Each row below holds a small network's activations on one input, seen along a few directions.
Each table varies a few parts of the input and shows all the possible inputs, shuffled.
Descriptions start from the smaller parts, as in this example, which fits no table here: one of 4 places along a line, together with either a single point or one of 11 places along a line or (one of 3 separate values, together with one of 5 places around a ring).
Shared parts are said once, and a part with two or three values counts as separate values.

Other details of the inputs vary at random and push rows far along two fixed directions, the same in every table; ignore that.

A family of inputs:
row 1: [ -13   27 -110  -32   21   25   55   20   22  -27  -24]
row 2: [-43  63 -63   1   8  39  13  -7 -15  14 -36]
row 3: [ 52 -74  -9 -44   9 -63  10  13   9 -46  56]
row 4: [ -1 -44  76  17  -4 -35 -35 -36 -20  32  37]
row 5: [-37   0  18  32 -33  48 -20 -26  12  52 -56]
row 6: [-30  31  15  45 -10  42 -15 -39  27  70 -50]
row 7: [  -8   16 -121  -23   25   31   44   36   23  -14  -28]
row 8: [ 26 -13 -80 -33   6  -4   3  32  19 -31  -3]
row 9: [-50  19 -46  15  19  59  69 -38  -8  56 -47]
row 10: [ 38 -53  36 -11 -19 -70 -22  24   5 -90  25]
row 11: [ 70 -48  52   6  -8 -96 -38  10   7 -82  45]
row 12: [-22  15  -2  17 -33  52 -28 -25  -6  46 -52]
row 13: [-20 -25  55  30 -31  38 -16 -51 -26  68 -30]
row 14: [-22  39 -11  25  -6  59  45  44 -10  43 -23]
row 15: [ 10  16 -50   1  30 -26  31  19   7 -79  15]
row 16: [  3  48  53  32 -14  58  -5   8 -15  32  13]
row 17: [ 22  32  36  -8 -21 -33 -73 -23 -13  -6  28]
row 18: [ 45  10 113  60 -18 -47 -70 -53 -12  -5  23]
row 19: [-13  27 -25 -22  42  56  46  47  -2 -15  -7]
row 20: [-13 -17  81  26   2 -24 -29 -48 -18  44  37]
row 21: [ -3  43  92  16  10  32 -15  -8 -29  57 -21]
row 22: [ 75 -46 110 -21 -17 -88 -53 -50   6 -17  78]
row 23: [ -12    1 -120  -34   21    3   16   58   -5  -35  -11]
row 24: [ 34 -35 -38 -72 -16 -62 -32  50  -2 -97  43]
row 25: [-14  14  48  56 -27  32 -47 -48  14  77 -43]
row 26: [-31  22 -54  -3  11  20  45  -2  41   2 -34]
row 27: [ 52 -18   0 -71  16 -75  40  92  17 -73  55]
row 28: [-48 -17 -84 -27  45   1  83  25   2 -22  18]
row 29: [-48 -33  28  21  -9  27  -1 -24 -27  47 -11]
Description of these inputs: either one of 5 places around a ring or (one of 4 places along a line, together with either a single point or one of 5 places along a line).
Start at row 13 and move only the place on the line of 4, one step at a time. The first step leads to row 3. Which rows follow, in order? -> row 22, row 9
Change only the place on the line of 5 in row 24. List by row number the other rows that result. -> row 5, row 12, row 13, row 29
Start at row 16 and move only the place on the ring of 5, one step at a time. The first step leads to row 19. Which rows follow, in order? -> row 21, row 27, row 14
Start at row 24 and move only the place on the line of 4, one step at a time. The first step leads to row 23. Which rows follow, in order? -> row 17, row 2

A family of inputs:
row 30: [ 10 -27 -15 -12  16 -25   9  13  -5 -24  19]
row 31: [ 38 -40   8 -25  11 -56  -3  19   7 -50  53]
row 32: [-19  -4  38  14 -13  14 -12 -38 -12  45 -17]
row 33: [ 21 -34  11 -30   3 -38  -4   3   4 -19  32]
row 34: [ -8 -32 -77 -28  29   5  55  41  15 -15   1]
row 35: [  7  18 -63 -18  21   2  24   3  18 -30  -6]
row 36: [-34  49 -50  22   0  46   4 -20  -1  31 -45]
row 37: [-16   2  31  38  -6  16  -6 -25  -7  34 -11]
row 38: [-28 -14 -49   3  14  26  43  13  11  14 -18]
row 39: [-35  -8 -29  10   3  31  31  -4   3  26 -29]
row 40: [  4  41  91  21 -21  28 -39 -27 -26  39   9]
row 41: [ -7  41  34  25 -29  16 -59 -36 -10  41 -17]
row 42: [-27  48 -13  23   8  54  39  18 -17  34 -32]
row 43: [ -5  25  17  29 -30  24 -41 -16  -7  32 -35]
row 44: [  9 -45 -65 -45  28 -41  41  45   8 -73  26]
row 45: [-22 -16 -42   1  12  11  36  17   2 -12 -13]
row 46: [ 49  -5  80   5 -41 -31 -77 -17   2 -15  11]
row 47: [ 64  -2  91 -34  -4 -81 -42  12  16 -57  71]
What do these inputs look like to the network? -> either one of 3 separate values or one of 5 places along a line or (one of 2 separate values, together with one of 5 places around a ring)
Change only the choice among 2 separate values in row 38. List by row number the other rows that result. -> row 37
